Each row below holds a small network's activations on one input, seen along a few directions.
Each table varies a few parts of the input and shows all the possible inputs, shuffled.
Descriptions start from the smaller parts, as in this example, which fits no table here: ring(5) and (point or line(11) or (values(3) and line(4))).
Shared parts are said once, and a part with two or three values counts as separate values.

A family of inputs:
row 1: [ 6 11 -8  2 -8 -2  6 -8  0  5  8  8 -1 -7  3 16  4]
row 2: [ -9  18   9  22   2 -16  17  -7 -14  -7  22  23 -11   7   9  27 -12]
row 3: [  6  11  18  -4  10 -10  29  -9  -5  -7  -8   6  -8 -11  12   5  -3]
row 4: [ -2  20  16   3   1 -16  20  -4 -10  -4   6  11 -15  -2   4  15 -14]
row 5: [ -1  18 -27  27  -6 -16  10  -7  -9   3  30   4 -16  17  14  -2 -11]
row 6: [-25  32 -12  17  -6 -17   3   4 -21   7  35  58  -1  29  13  15 -15]
row 7: [ -1 -31  16 -24  -6  12 -10   7   2 -10 -34 -24   9 -10 -15  -8  13]
row 8: [ 10  -6  11 -10   2  -1   7   5 -11  -8 -23 -18  -6  -9  -8  -3  11]
row 9: [ 13   1  -6  10   8 -22   9  -2  -8   1   5 -22 -22   1   0 -14  -1]
row 10: [ 14 -30  13 -16  16   6  13  -9 -12   3 -36 -27   4 -16  -1 -15  23]
row 11: [ 13  -6  -5   4  16 -12  20   4  -6 -13  -9 -24 -18  -4   5 -27  14]
row 12: [  7   5 -10  30   4 -22   6  -6  -9  -1  20 -12 -18   8  10   0  -2]
row 13: [-13  17 -10  16  -3 -13  17 -15 -15   9  33  40 -10  16  11  25 -18]
row 14: [-11 -16   1 -38  19  56 -38  20  47   9 -16 -25  22  12 -23 -29 -17]
row 15: [  9   2   8   7  -1  -3   4   2  -7 -11  -6  -6  -4  -7   0  14  12]
row 16: [  3 -21  14  -8  -9  10 -14   4   7 -13 -15 -10   8 -10  -5  11  13]
row 17: [ -2 -57  17 -27   8  19  -2  -6  -3   2 -47 -37  24 -16  -9 -22  25]
row 18: [ -5   9  -3  -7 -21   5 -29   1  20   7   3  28  17 -13  -7   6   7]
row 19: [ -5  30 -26  30 -13 -21  -3   1 -11  10  33  23  -5  28  13 -11 -10]
row 20: [  1  -8  -2 -14 -16  11 -15  -7  15   0   2   6  12 -15  -2  13   5]
row 21: [ -3 -34  -4 -28  20  59 -46  21  47  16 -11 -31  33   3 -26 -24 -30]
row 22: [ -5  33  -9   7 -16  -7  -5  10   2   1  10  29   6   1   0   8   7]
Q: What is each input in this table made of?
A: values(2) or (line(4) and line(5))
Q: Change only the line(5) part in row 2. List by row number the other rows that result.
A: row 3, row 4, row 6, row 13

A family of inputs:
row 23: [ 18 -19   2  -6  10  11  -5   2  15  -5 -13 -46  -3  -9  -7 -14   1]
row 24: [  3 -22  -2  -8  19  12   1   9   4  -4 -14 -37  -2   5  -5 -31  -4]
row 25: [ -6  22 -19  17  11  -2  -3   8   0   8  27   9  -9  26   4 -12 -22]
row 26: [-15  -6  -5 -11  -8  12 -19   7   4   8  -6  18  20   9  -5 -10   7]
row 27: [ -2  18  -2   9  -1  -3  -2  -6  13   5  28  16  -5   2   3  24 -23]
row 28: [ -5  -5 -22   1 -10   7 -23   9   8  10   2   1  16   9  -4 -22   8]
row 29: [-14  16   6   1   3   4   7  -4   3   5  21  30   2   9   5  26 -29]
row 30: [  7  -3 -20   1 -21   7 -30   1  18   8   3  -6  13  -7  -7  -6  12]
row 31: [  1   4  18   2  -4 -20  28 -13 -29  -7 -11  19  -7 -11   9  21  14]
row 32: [ 14   5  10  13 -10 -26  20 -14 -17 -11  -2   4 -13 -20  10  20  19]
row 33: [ -2 -18  27 -27  16  21   9   2   6  -6 -28 -14   8 -13  -9   3  -4]
row 34: [ 18   6  -3  23 -11 -31  13  -9 -17  -9   2 -12 -19 -10   9   1  19]
row 35: [-17  18  -6   7  10   4   5   4  -1   5  22  22  -3  24   7   2 -25]
row 36: [ 12 -19  19 -15  12  16  -2   1  14  -5 -21 -28   2 -17 -11   5   2]
row 37: [  2  -5  -4 -10 -22  11 -28  -1  18   4  -2  11  18 -15  -8  14  12]
row 38: [  6  23 -16  16   0  -8  -6  -2  14   7  30   2 -11   8   3   2 -21]
row 39: [-11  -5   8 -19 -16  14 -21   2   8   5  -9  26  24  -7  -7  14   6]
row 40: [  3   5 -10  19  -2 -28  19   1 -29  -8   0  -6 -18   8   9 -14  16]
row 41: [ -7 -21  14 -21  21  19   8   7   2  -5 -24 -20   2   3  -6 -20  -4]
row 42: [ -5   4   5   7   1 -21  27  -4 -33  -7  -8  10 -12   6   9  -1  16]
Q: What is each input in this table made of?
A: values(4) and ring(5)
Q: The inputs of row 40 and row 31 match in every part but the ring(5) part. If row 24 is changed in the same way as row 40 into row 31, which row does it become?
A: row 33
Q: Start at row 29 and move only the ring(5) part, one step at a time. The first step leads to row 27. Which rows follow, in order?
A: row 38, row 25, row 35
Q: Change only the values(4) part in row 38. List by row number the other rows that result.
A: row 23, row 30, row 34

A family of inputs:
row 43: [  2 -18  -6  -5  19  17 -15  12  17   4  -4 -39   0  12 -12 -31 -13]
row 44: [ 21   9  -3  27   9 -34  34  -6 -27 -11   0 -28 -31   0  13 -14  10]
row 45: [  2 -10  16  -5   0  -5  15  -6 -10 -12 -16  -4  -4 -11   4   7  16]
row 46: [  1 -21  20 -26  -5  15  -3  -3   4  -5 -27  -3  14 -23  -8  14  11]
row 47: [  4 -13  21 -13  -8  -2   9  -9  -8 -11 -21   4   3 -24  -2  24  23]
row 48: [  0 -15   4 -10  11   9   7   7  -4  -6 -17 -22  -1   2  -4 -18   1]
row 49: [ -2 -23  11 -22   5  27 -18   2  21   7 -19 -12  19  -8 -12  -6  -2]
row 50: [ -4  31 -32  34  -5 -24   8  -4  -9   5  46  16 -20  25  16  -4 -18]
row 51: [  4 -11  -4   0  17   3   7  10  -2  -8  -8 -38 -12  10  -2 -29  -8]
row 52: [ -2 -24  15 -32  -6  29 -21  -2  21   7 -25  -5  26 -18 -15   8   6]
row 53: [ 13  -3  17   7  -3 -27  27 -12 -23 -11 -14   1 -12 -21   9  12  22]
row 54: [ -2 -21   5 -35 -11  42 -37   7  34   8 -24  -6  34 -15 -19  -1   7]
row 55: [ 12  -6  22  -3 -13 -25  20 -14 -22 -12 -20   9  -6 -31   3  26  30]
row 56: [-11  24  -9  20 -18 -17  -1  -8  -8   6  30  42   1   9  11  22  -7]
row 57: [ 15   3   5  16   5 -29  32  -7 -29  -9  -9 -12 -20  -9  10  -3  19]
row 58: [ -1 -21   1 -15  14  23 -15   8  15   7 -14 -23  11   4 -13 -21  -5]
row 59: [-15  35   2   7 -22 -12  -5  -5  -5   7  26  57   4   7   5  37 -10]
row 60: [ -6  44 -29  33   5 -22  11  -2  -4   8  53  24 -23  28  15   0 -30]
row 61: [ -3 -21   1 -27   0  39 -34  11  34   7 -18 -12  28  -6 -16 -14  -1]
row 62: [-13  41 -19  21  -3 -18   8  -1  -8   9  40  40 -11  25  13   8 -21]
row 63: [  0 -17 -15 -11  14  29 -34  21  31   4  -3 -37   8  12 -16 -39 -12]
row 64: [ -6  26 -22  28  -7 -19   4  -5 -11   9  37  31  -7  17  13  11 -11]
row 65: [-15  37  -5  16 -11 -15   2  -5  -4   7  34  51  -2  16  11  23 -18]
row 66: [  0 -20  -9 -18  11  36 -34  17  30   9 -11 -23  20   2 -18 -26  -5]
row 67: [  4  -6   5   3   8  -8  20  -1 -16 -10 -12 -16 -12   1   5  -8  13]
row 68: [  1 -19  15 -16   6  13   2   0   3  -5 -21 -11   8 -12  -4   0   2]
row 69: [ 12  -1  -3  16  16 -12  20   1 -12 -11  -1 -33 -23   7   6 -16   2]
row 70: [-11  21  -2  11 -28 -14  -8  -8  -8   6  21  48   7   1   5  37   1]
Q: The inputs of row 48 and row 51 match in every part but one. If row 64 is changed in the same way as row 48 into row 51, which row does it become?
A: row 50
Q: What is each input in this table made of?
A: line(4) and (values(2) or line(5))
Q: Start at row 47 and move only the line(4) part, one step at a time. The first step leads to row 45. Which rows follow, in order?
A: row 67, row 69

A family of inputs:
row 71: [ -9 -12   1 -25   4  36 -33  15  29   9 -10 -10  25   8 -16 -12 -11]
row 72: [-13  19   5  -4 -10   8 -14  -4  13  15  20  49  18   2  -1  31 -18]
row 73: [ 17 -19   6   4  28 -10  35  -2 -16 -19 -19 -55 -29  -4   5 -27   3]
row 74: [ 13 -29  16 -19   3  11  -3   1   1  -4 -36 -30   9 -18  -9  -6  21]
row 75: [ -1   9  13   2 -21 -18   9 -13  -9  -9   0  31  -1 -19   8  31  16]
row 76: [ 14 -28  11 -10   8   1   6   0  -1  -8 -28 -41  -5 -18  -9 -15  14]
row 77: [ -4 -10 -15 -13  10  32 -31  17  29   6   3 -18  11  12 -15 -21 -12]
row 78: [  5  19   3  27  -2 -38  35  -9 -36 -12   8   8 -28   4  15   8  11]
row 79: [  1   1 -25   2  19  12 -11  13  19   8  10 -29  -6  21  -4 -46 -19]
row 80: [  1  -1 -19  -2  14  23 -20  19  22   9   3 -21   9  16  -7 -32 -13]
row 81: [ -7  31 -26  30  -3 -10  -4   2  -2  14  42  27  -2  26  12   3 -20]
row 82: [ 16 -17  10   0  19  -2  20   0  -8  -9 -25 -43 -14  -7   0 -22  13]
row 83: [  6  14   9   6 -16 -25  15 -11 -21  -6  -1  23  -7 -13   9  26  16]
row 84: [-10  28 -21  18  -5   0 -13   1   7  14  40  33   3  21   6  16 -19]
row 85: [ -6   8  16 -14 -24  -4   8 -16  -8  -1  -7  43  12 -25   4  39  16]
row 86: [ -9  30 -32  35   1 -22   4  -2  -8  12  48  19 -16  33  14 -12 -26]
row 87: [  5  16   5  16 -10 -35  23  -9 -26  -7   4  15 -16  -8   9  17  13]
row 88: [-12 -23  11 -31   4  39 -36  12  28   8 -18  -2  27  -4 -21  -7 -11]
row 89: [ -3 -43  20 -37  -9  29 -13  -3  10  -5 -42 -12  26 -26 -16   5  21]
row 90: [  5 -36  20 -23  -2  17 -10   0  10  -8 -35 -22  16 -22  -9  -3  21]
row 91: [  5  18   0  31   7 -47  49  -7 -46 -19  11   0 -39  11  22   2   6]
row 92: [-14  23  -8   6 -15   3 -16  -4  13  12  30  36   7  11   2  25 -23]
Q: The inputs of row 82 and row 78 match in every part but one. If row 76 is changed in the same way as row 82 into row 78, which row does it become?
A: row 87
Q: What is each input in this table made of?
A: values(2) and (line(5) or line(6))
Q: Change only the values(2) part in row 71. List by row number the other rows that result.
A: row 92
